These are the activations of a small network on made-up records, seen along a few directions, one row for each record.
Each row is followed by the record's values for the fields DUKA, NEDIL, BERE, TUPA, BAV.
Not every record has every field; a missing one is left out.
The largest differences between rows may come from other fields.
In the rows, 500 means zero.
Strong random noise was added to every row along 17 fixed directions; ignore it. To show where, here is one row again and again, with new noise each time:
[407 407 549 503 383 402 596 521 554 469 251 458 517 327 369 501 652 515
 411 546 365 459 487 587 562 541 292 389 534 408 281 691 487]
[272 477 552 446 586 329 519 574 518 466 495 417 553 726 504 447 558 559
 414 699 333 614 452 489 505 219 481 412 247 318 585 618 732]
[519 678 330 657 615 525 541 473 561 504 177 472 512 522 485 433 338 677
 354 478 352 381 570 288 600 651 434 423 484 356 496 671 394]
[361 265 598 754 692 394 242 515 510 348 504 515 433 269 472 379 702 466
 279 413 318 586 389 489 492 645 577 409 360 514 394 586 219]
[549 582 680 720 524 562 542 498 548 343 644 465 482 514 458 433 597 533
 355 662 576 500 392 241 453 500 543 566 284 510 470 555 602]
[493 233 498 349 541 367 435 572 393 386 518 567 365 540 465 455 533 284
 456 434 600 628 619 522 499 348 431 605 507 660 521 414 477]
[440 375 155 590 563 495 512 496 241 369 499 689 561 351 420 398 578 590
 469 377 512 355 465 189 183 762 556 381 596 575 444 383 536]
[571 384 649 504 522 289 493 562 347 607 470 438 580 550 460 520 489 425
 533 506 438 602 461 298 578 650 594 456 338 287 547 559 506]
[482 181 460 435 567 418 359 562 371 413 466 587 446 424 528 519 467 401
 557 313 496 491 583 289 404 709 666 432 457 548 411 436 279]
[431 553 380 523 427 412 661 550 428 719 565 435 659 511 423 500 459 497
 510 477 532 287 399 450 589 604 438 385 710 422 289 506 750]
[620 552 562 742 556 521 399 286 424 747 565 543 461 594 595 420 486 378
 239 302 635 686 404 489 747 483 525 761 520 405 660 526 527]
[553 614 483 534 741 850 742 563 488 461 304 410 391 642 684 629 541 708
 736 675 318 774 619 303 413 445 679 470 362 292 678 482 544]
[378 395 440 262 602  87 363 801 468 564 417 440 573 627 534 488 383 578
 471 384 357 533 518 432 477 464 441 432 404 443 698 641 432]
[360 474 665 436 282 336 664 645 564 421 522 450 400 679 299 435 493 432
 511 534 586 460 334 369 635 409 509 593 278 443 372 557 733]
[400 566 430 287 449 506 215 334 561 643 531 615 520 616 715 466 336 437
 417 456 613 450 484 571 539 455 540 561 521 488 649 581 318]
[325 510 602 422 493 471 379 649 781 401 632 404 445 488 669 491 459 517
 417 603 527 453 426 473 520 451 524 551 410 551 419 607 304]
[413 314 486 417 424 511 648 538 620 341 458 428 446 570 555 587 407 554
 506 380 512 434 712 396 471 376 427 541 572 546 299 497 616]
[489 474 608 351 325 543 431 261 511 562 451 595 513 611 541 502 483 354
 384 502 627 519 518 518 584 382 494 591 388 483 497 588 536]
[555 457 325 467 566 372 361 501 420 607 532 517 611 368 634 476 401 494
 408 368 532 460 549 414 463 712 434 524 728 510 572 500 296]

[552 543 706 812 614 375 414 633 537 491 872 306 523 497 288 392 389 435
 497 378 482 291 305 338 687 731 756 481 392 621 345 365 503] : TUPA=tutem BAV=dibul
[374 434 174 284 573 343 394 669 449 799 427 562 506 642 811 562 296 353
 624 727 584 499 511 495 576 486 524 425 617 199 562 483 336] : DUKA=deden NEDIL=bomop TUPA=gem BAV=zus
[515 611 526 566 650 412 474 737 437 610 647 497 681 496 579 556 600 589
 487 700 499 432 331 340 331 552 574 303 368 448 549 603 577] : DUKA=koli TUPA=gem BAV=zus
[722 442 878 564 399 540 646 600 569 509 514 377 416 616 562 743 473 566
 747 576 573 587 565 333 486 491 610 563 320 295 530 561 581] : TUPA=gem BAV=zus
[479 558 384 295 515 576 623 378 441 486 710 459 689 593 506 462 387 326
 490 576 546 468 583 425 531 477 608 504 529 681 412 263 624] : DUKA=koli NEDIL=bomop TUPA=bib BAV=zus
[697 736 560 200 447 473 614 680 388 747 424 488 683 574 284 608 472 489
 678 437 493 326 413 461 506 589 579 350 364 733 563 541 627] : TUPA=bib BAV=zus
[552 458 608 333 420 469 453 750 600 536 683 515 459 590 450 683 474 550
 653 437 717 158 583 694 324 239 339 390 679 814 391 548 722] : TUPA=bib BAV=zus
[366 552 418 588 505 502 570 656 619 492 328 423 401 387 485 476 452 599
 621 516 381 448 401 513 611 704 509 401 587 329 350 565 291] : DUKA=mapip TUPA=tutem BAV=dibul
[435 493 397 522 565 345 543 610 447 683 533 411 547 754 451 540 278 451
 624 489 470 321 466 418 658 462 609 377 489 331 403 471 737] : TUPA=bib BAV=zus
[463 480 411 388 353 453 550 454 305 568 211 644 524 281 349 468 694 436
 642 636 400 506 380 622 453 722 425 322 554 319 456 568 382] : DUKA=koli TUPA=gem BAV=zus
[485 430 293 490 459 359 368 473 381 380 430 619 596 263 321 355 457 425
 413 479 482 233 505 353 406 831 452 352 581 605 350 461 278] : DUKA=koli NEDIL=bomop TUPA=tutem BAV=dibul
[848 505 479 820 728 641 484 532 326 551 528 565 443 400 516 603 536 624
 591 452 588 445 646 424 307 624 457 402 721 533 605 441 494] : TUPA=bib BAV=zus
[623 723 356 456 589 542 813 475 457 291 520 288 691 515 359 452 394 648
 603 775 327 469 697 351 399 505 415 422 547 523 589 327 699] : TUPA=tutem BAV=dibul
[303 597 543 560 530 616 518 394 750 243 653 294 581 296 445 400 595 583
 442 646 239 454 452 676 501 495 539 449 475 648 357 418 394] : TUPA=tutem BAV=dibul
[457 248 349 515 721 335 482 759 500 349 243 434 288 414 336 441 430 422
 525 258 282 525 657 549 648 560 508 459 521 666 404 400 221] : TUPA=gem BAV=dibul
[525 477 653 662 417 666 415 274 627 502 402 510 513 503 689 607 472 543
 442 674 494 467 581 400 505 509 555 458 370 217 405 649 410] : DUKA=koli NEDIL=bomop TUPA=tutem BAV=dibul
[592 566 540 601 375 536 420 362 433 439 518 642 520 409 360 490 589 553
 512 578 595 284 433 494 320 563 432 408 503 541 495 561 563] : TUPA=gem BAV=zus
[449 453 613 617 336 293 495 560 414 621 760 514 515 542 505 494 682 611
 529 532 617 609 259 612 350 389 440 616 525 287 745 499 749] : TUPA=tutem BAV=dibul
[305 512 208 253 212 352 512 752 598 316 469 625 286 715 625 420 231 625
 666 710 765 324 463 218 313 482 426 706 523 302 659 492 402] : DUKA=mapip NEDIL=rasu BERE=fudo TUPA=tutem BAV=dibul
[380 676 276 367 628 810 705 558 619 703 547 470 477 545 741 524 540 389
 471 472 522 748 396 616 649 374 727 627 483 662 466 338 450] : DUKA=koli TUPA=bib BAV=zus
[388 499 509 461 352 515 683 573 647 237 422 442 466 381 424 409 623 551
 423 574 400 623 396 361 475 549 517 662 290 530 450 480 400] : DUKA=mapip NEDIL=bomop TUPA=tutem BAV=dibul
[715 578 714 690 474 549 719 513 676 472 689 268 518 527 594 613 361 506
 484 613 625 506 649 394 617 436 392 661 609 455 367 478 651] : DUKA=koli NEDIL=rasu BERE=dison TUPA=bib BAV=zus
[531 593 606 378 584 535 392 542 671 172 460 436 568 378 398 498 476 733
 437 274 299 363 658 511 337 502 459 433 417 939 538 572 339] : DUKA=mapip TUPA=gem BAV=dibul
[611 475 609 478 517 597 538 339 480 548 308 536 548 609 419 581 454 489
 448 290 416 505 621 443 573 477 653 412 255 592 465 537 536] : TUPA=gem BAV=zus
[502 514 522 681 605 502 463 419 410 287 695 500 488 420 331 382 561 643
 532 317 426 472 515 581 346 510 451 457 649 648 575 374 643] : DUKA=koli TUPA=tutem BAV=dibul
[525 359 603 199 416 461 540 655 601 440 566 457 432 460 641 586 473 361
 571 457 590 699 595 545 491 459 531 652 458 667 512 422 295] : DUKA=koli NEDIL=rasu BERE=fudo TUPA=bib BAV=zus
[577 463 562 422 464 319 415 500 508 619 582 497 545 720 644 534 369 448
 381 531 647 573 564 441 532 307 487 631 368 419 717 534 546] : TUPA=gem BAV=dibul
[490 544 343 534 542 423 637 615 682 375 434 331 439 606 520 429 286 465
 337 583 492 465 616 337 692 380 419 681 448 509 438 456 478] : TUPA=tutem BAV=dibul
[512 368 402 791 482 561 475 518 523 669 336 616 236 481 560 527 435 353
 482 491 688 367 497 477 745 603 457 515 692 263 222 556 373] : DUKA=deden NEDIL=bomop TUPA=gem BAV=zus
[606 465 526 272 402 531 577 658 454 738 546 515 567 389 649 642 552 402
 592 372 654 557 419 458 507 676 576 572 584 587 447 472 387] : DUKA=deden TUPA=bib BAV=zus
[547 550 404 537 530 428 422 612 561 571 477 487 513 366 632 463 560 415
 330 783 585 517 463 506 540 514 346 565 536 433 514 594 277] : DUKA=deden TUPA=tutem BAV=dibul
[562 311 243 467 513 448 559 315 274 501 219 633 610 488 491 457 435 454
 307 258 431 565 682 190 469 649 558 546 420 483 505 423 451] : DUKA=koli NEDIL=rasu BERE=dison TUPA=gem BAV=dibul
[399 457 393 203 392 370 467 590 692 479 501 423 565 450 645 509 411 442
 413 629 518 490 581 615 502 401 396 586 526 566 516 492 277] : TUPA=tutem BAV=dibul
[299 347 354 571 785 623 510 552 521 423 792 423 476 419 588 420 620 322
 443 477 390 674 419 589 535 447 792 510 460 733 350 173 416] : TUPA=bib BAV=zus
[655 588 651 684 387 695 437 275 544 555 665 590 518 614 533 559 508 553
 365 506 758 291 540 480 422 302 416 584 527 585 472 573 782] : DUKA=deden NEDIL=rasu BERE=dison TUPA=tutem BAV=dibul

Here are new rows. What are their fields?
[675 462 573 467 482 453 567 566 434 712 643 389 635 547 640 611 435 381
 482 581 653 493 572 354 587 546 460 566 639 408 461 473 574] : DUKA=koli NEDIL=bomop TUPA=tutem BAV=dibul
[597 396 571 318 434 448 426 395 435 624 430 490 654 527 622 631 428 384
 573 658 528 459 645 422 494 564 542 366 450 350 450 569 426] : DUKA=deden TUPA=gem BAV=dibul
[502 201 368 351 549 568 458 456 402 520 478 587 563 336 664 577 657 307
 385 324 476 701 532 424 408 542 693 578 369 678 440 368 308] : TUPA=bib BAV=zus
[391 317 401 695 397 375 512 436 561 447 454 586 358 516 675 436 615 630
 153 326 597 768 514 544 437 240 271 852 558 338 689 566 580] : DUKA=koli NEDIL=rasu BERE=dison TUPA=tutem BAV=dibul
[628 471 613 239 231 491 500 259 392 583 671 590 752 485 539 557 557 395
 451 448 678 535 506 443 360 529 548 604 425 633 604 427 605] : DUKA=deden NEDIL=bomop TUPA=gem BAV=dibul
[501 479 554 594 483 721 525 383 356 684 419 652 407 558 434 522 668 492
 560 445 554 509 428 606 495 475 580 412 526 428 476 499 626] : DUKA=koli NEDIL=rasu BERE=dison TUPA=tutem BAV=dibul
[561 362 618 673 373 563 525 396 551 446 406 560 480 237 428 498 717 407
 275 417 543 522 470 606 551 551 399 564 505 590 282 574 398] : DUKA=mapip TUPA=tutem BAV=dibul
[182 573 240 495 431 535 527 407 723 312 518 449 618 348 469 338 468 633
 200 170 330 336 395 466 524 610 530 599 552 781 291 454 439] : DUKA=koli NEDIL=bomop TUPA=gem BAV=dibul
[567 591 488 513 389 606 544 318 391 617 626 549 565 385 537 515 547 433
 590 388 611 580 353 506 499 680 548 599 656 462 499 427 535] : DUKA=koli TUPA=bib BAV=zus
[533 522 259 314 386 502 676 587 449 760 422 538 507 540 693 553 384 433
 552 409 652 655 502 456 574 568 510 693 657 394 614 380 432] : DUKA=koli NEDIL=bomop TUPA=tutem BAV=dibul
[609 506 706 665 608 413 497 731 550 647 451 410 482 392 496 625 748 618
 486 667 422 571 453 763 458 356 280 358 538 401 564 708 532] : TUPA=bib BAV=zus
[701 638 628 454 424 673 540 560 538 585 418 478 343 436 530 626 402 572
 834 452 587 484 553 542 536 709 513 530 716 446 585 498 322] : DUKA=koli NEDIL=bomop TUPA=gem BAV=dibul
[315 419 327 591 514 487 430 400 530 430 307 690 313 680 483 403 436 557
 361 265 488 544 510 548 546 317 493 566 432 455 553 538 537] : DUKA=mapip NEDIL=bomop TUPA=gem BAV=zus
[437 503 467 282 488 509 470 419 497 790 636 461 801 579 776 694 558 486
 489 644 491 501 483 614 401 296 530 368 495 428 521 572 697] : TUPA=gem BAV=zus
[545 446 519 447 517 484 498 492 444 241 173 534 370 414 334 501 622 667
 625 447 268 642 595 564 336 485 416 474 390 495 727 574 417] : TUPA=gem BAV=dibul
[394 349 547 446 825 380 245 599 458 592 515 488 496 535 534 452 627 298
 368 593 359 649 551 799 590 263 521 290 396 620 520 525 358] : DUKA=koli TUPA=tutem BAV=dibul
[642 456 582 446 773 458 623 863 379 599 432 378 392 568 523 623 569 578
 702 455 384 758 627 587 487 418 430 469 604 514 698 468 528] : DUKA=koli NEDIL=rasu BERE=fudo TUPA=bib BAV=zus
